Each row below holds a small network's activations on one input, seen along a few directions.
Each table varies a few parts of the input and shows all the possible inputs, shuffled.
A made-up example of a description, with smaller parts first: values(2) and (point or line(11) or (line(6) and ring(8))).
Shared parts are said once, and a part with two or three values counts as separate values.

A family of inputs:
x1: [  7, -15,   3,  21,  12,  -5,  17,  -8, -14,  -6, -10, -10,  -2, -31, -21,
   3,   2, -10]
x2: [ -2,  17,  -2, -12, -12,  -5,  -9,  12,  30,  21,  15,  14,  -7,   1,  -3,
 -17, -23,   4]
x3: [  0, -11,   7, -11,  -2, -15, -22,  20,   4,  -2,   4, -12,  10,   7,  19,
  33,   0,   9]
x4: [ 11, -21, -10, -12,  -9,  -7,  -7,  -3, -14,   5,   5, -26,   0,   4,   3,
  24,  12,  12]
x5: [-14,  -1,  -7,  -7,  14,  -4,  -9,  21,  26,   7,  10,  -1,  -2,   1,  -5,
  -9, -23,  15]
x6: [-40,  35,  -3, -29, -28,  26,   6,   3, -21, -26, -34,   0,  13,  36,  12,
  10,  61,   8]
x7: [ 19,  -9,  12,  21,  -4,  -6,  20,  -8, -15, -10,  -4,   3,  -8, -32, -12,
  -4,   1, -17]
x8: [ -9,  -5,  22,  33,   2, -10, -10,   9,   1,  -1, -17,   8,   7, -18,  -6,
   3, -18,  -7]
x9: [ 15,  -7,   7, -13, -22, -20, -11,  11,   2,   0,  12,   7,  -2,  13,  31,
  18,   0,  -3]
x10: [ 20, -15, -18,   4,   7,  11,  -8, -12, -15,  12,   9, -20,  -1,  22,  16,
  16,  21,   1]
x11: [-39,  45,  10,   4,  -5,  10,  32,  -1, -18, -37, -58,  11,   2,  -2,   1,
 -23,  43,  -5]
x12: [  2, -12,   1,   7,   8,   0, -27,   4,   6,  11,   5,  -4,   2,  30,  29,
  23,  11,   2]
x13: [  3, -11,   1,  35,  34,   5,  12, -16, -13,   0, -12,  -5,  -7, -15, -16,
   3,   3,  -7]
x14: [ -2,  -5, -17,  -7,  17,   3,   9,   1,   1,   0,  20, -16,  -6, -10, -18,
 -16, -14,  24]
x15: [-10,  -5,  11,  40,  26,   3,  -1,  -3,   3,   1, -16,  15,   9,   1,   4,
  11, -18, -13]
x16: [  5,   9,  -1,  -1,  -9,  -1,  -1,  21,  28,  12,  21,  17,  -3,   2,   5,
 -19, -16,   7]
x17: [ 10,   6,  12, -22, -26, -27, -20,   1,   8,   7,   8,   2,  -4,  10,  19,
  25,  -4,  -1]
x18: [ 15,   2,   7,   8,  -9,  -8,  13, -25, -12,  -9,  -6,   3, -11, -33, -17,
   3, -10, -22]
x19: [ 12,  -8, -10,  -9,  -4,  13,  11,  -1,   7,   8,  24,  -2,  -3,   0, -18,
 -25,  -2,  10]
x20: [ -1, -10, -29,   2,  36,  21,   4,  -9,  -3,   6,  17,  -8,  -5,   7,  -7,
 -17,  -8,  12]
x21: [ -1,  10,  24,  11,  -6, -21,  -5,   1,  -1,   3, -12,  17,   3, -23,  -6,
   0, -24, -25]
x22: [ 26, -22,   0, -16, -21,   0,  -4, -10,  -6,  -2,  12, -12,   9,  16,   2,
  13,  17,  -5]
x23: [ 25,  -7,  -8, -28, -25, -11,  -5, -17, -13,  10,   7, -10,   2,   9,  -2,
  18,   6,  -3]
x24: [  4,   1, -12, -21,  -6,   6,   6, -16,  10,   9,  25,  -8,  -3,  -5, -21,
 -23, -13,   5]
x25: [  2,  -1,  26,  23,  -6, -16,   6,  10,  -1,  -4,  -7,  19,   2, -19,   3,
  -3, -19, -20]
x26: [-11,  -2, -15,   9,  32,  18, -17,  11,  22,   9,  11,   7,  -1,  20,   5,
 -10, -16,   6]
x27: [-44,  42, -10, -32,   6,  38,  19,   4,  -2, -23, -29,  13,   7,  12,   4,
 -37,  32,  23]
Q: What is each input in this table made of?
A: values(3) and (point or (values(2) and line(4)))
Q: The inputs of x3 and x5 match in every part but the values(3) part. If x6 is changed in the same way as x3 into x5, which row does it become?
A: x27
Q: Change only the values(3) part in x24. List by row number the other rows that result.
A: x18, x23
Q: Change only the values(2) part in x18. List by row number the other rows that result.
A: x21

A family of inputs:
x28: [  8, -24,  13,  44,  33,  -3,  -9,  -8,  15,  10,   7,  12,   3, -27, -21,
   0, -47, -20]
x29: [-23,  20,  16,  12, -10,   0,  22,  -7, -19, -27, -47,   6,   2, -12,   1,
   5,  29, -12]
x30: [-19,  36, -19, -35,  -2,  29,  12,  -5,   6,  -7,   1,  -2,  -5,  28,  13,
 -28,  24,  24]
x31: [ 29, -33,  16,  38,   2, -20,  -7,  -5,  -3,   9,   7,   1,  -1, -20,  -3,
  24, -19, -22]
x32: [ 31, -23,   2, -23, -28, -22, -30,  15,  11,  18,  38, -10,   2,  14,  24,
  25, -15,   7]
x33: [-19,  30,  -2, -31, -20,   6,  -6,  11, -13,  -3, -21,  -3,   5,  39,  23,
   6,  47,  17]
x34: [ 36, -37,   8,   5, -14, -22, -20,  -8,  -4,  16,  19,  -5,  -1,  -5,   4,
  30,  -9, -17]
x35: [ 13, -20, -13,  17,  26,   2,  -9,   4,  15,  16,  33, -12,  -3, -15, -21,
 -11, -41,  17]
x36: [ 22, -12, -22, -19,   6, -13, -15,  10,  22,  27,  48, -15, -12,   5,   7,
   1, -32,  14]
x37: [-32,  30,  11,  15,   7,  12,  27,  -1,  -5, -21, -38,  23,   7, -18, -26,
 -29,   4, -15]
x38: [-25,  18, -17,  -8,  14,  27,  32,   4,  -4, -20, -10,   5,   0,  -2, -10,
 -38,  14,  13]
x39: [-21,  14,   6, -15, -14,   5,   4,  -9, -21, -20, -38,  -1,   4,  12,  10,
  14,  44,  -6]
Q: The inputs of x29 and x39 match in every part but one. If x31 is changed in the same way as x29 into x39, which row does it become?
A: x34
Q: What is each input in this table made of?
A: values(2) and ring(6)
